A small network was trained on made-up records. Each row is its average activation on records with the value named, seen along a few directions.
Related values have similar rows: they may be neighbours, one step apart, or belong to one group.
In the rows, zero is written as 500.
Random noise pushes rows far along 5 fixed directions. That doesn't count. These rows show it; they differ only by the noise:
[593, 621, 586, 578, 453, 432, 529, 557, 477, 520, 607, 605, 441, 495, 628, 531, 488]
[454, 604, 300, 659, 686, 581, 394, 626, 439, 573, 446, 303, 559, 490, 238, 322, 486]
[408, 549, 467, 201, 369, 475, 463, 374, 734, 343, 356, 575, 374, 615, 250, 389, 444]
[332, 727, 500, 930, 619, 687, 595, 724, 372, 403, 373, 763, 567, 478, 415, 317, 509]
[493, 664, 502, 634, 524, 513, 507, 567, 497, 517, 553, 573, 488, 476, 493, 434, 514]
[534, 641, 359, 641, 642, 496, 401, 657, 426, 594, 496, 333, 533, 517, 333, 354, 478]
[479, 545, 468, 768, 608, 615, 524, 603, 371, 518, 512, 519, 532, 428, 493, 476, 490]


Values of Nusol:
y1: [303, 556, 546, 587, 450, 539, 576, 454, 773, 479, 523, 652, 605, 409, 477, 430, 670]
y9: [625, 201, 493, 360, 394, 388, 501, 582, 466, 528, 382, 309, 506, 606, 605, 569, 409]
y5: [620, 429, 455, 458, 588, 437, 410, 536, 428, 620, 652, 245, 509, 461, 501, 478, 515]
y4: [465, 539, 509, 319, 376, 475, 430, 521, 536, 378, 405, 563, 448, 675, 351, 366, 468]
y6: [565, 797, 574, 567, 527, 440, 534, 572, 425, 607, 488, 617, 574, 539, 628, 451, 552]
y8: [428, 734, 404, 655, 701, 463, 454, 507, 454, 698, 634, 459, 688, 392, 479, 448, 691]
y3: [517, 611, 500, 515, 418, 522, 550, 384, 576, 587, 691, 571, 403, 422, 589, 534, 533]
y7: [480, 548, 550, 613, 516, 408, 541, 569, 552, 519, 614, 472, 566, 374, 749, 524, 599]
y2: [484, 627, 570, 220, 477, 368, 446, 408, 603, 480, 484, 598, 519, 658, 477, 499, 524]
The values of Nusol form 3 separate groups.
Q: List the group mates of y5, in the order listed.
A: y4, y3
Q: List the group mates of y9, in the order listed.
A: y1, y7

Values of Gon:
c2: [417, 248, 597, 728, 498, 859, 688, 283, 284, 365, 587, 715, 404, 232, 661, 765, 469]
c9: [386, 597, 540, 666, 562, 579, 575, 603, 352, 462, 340, 672, 668, 531, 583, 440, 547]
c5: [485, 296, 624, 376, 288, 427, 510, 464, 628, 372, 521, 641, 439, 566, 611, 591, 491]
c7: [278, 378, 566, 488, 349, 718, 667, 225, 739, 404, 557, 683, 469, 285, 672, 629, 567]
c8: [504, 299, 569, 204, 326, 613, 541, 84, 650, 453, 572, 591, 340, 449, 485, 733, 464]
c3: [367, 754, 599, 706, 565, 674, 629, 557, 425, 381, 519, 820, 455, 467, 539, 376, 505]
c6: [532, 676, 602, 589, 383, 344, 578, 745, 557, 443, 477, 679, 451, 610, 523, 319, 512]
c4: [452, 324, 504, 443, 472, 524, 554, 436, 501, 382, 288, 568, 508, 541, 467, 619, 440]
c1: [454, 520, 605, 576, 563, 441, 532, 600, 477, 400, 377, 639, 606, 537, 549, 499, 547]
The values of Gon form 3 separate groups.
Q: List the group mates of c9, in the order listed.
A: c4, c1
Q: List the group mates of c7, in the order listed.
A: c5, c6
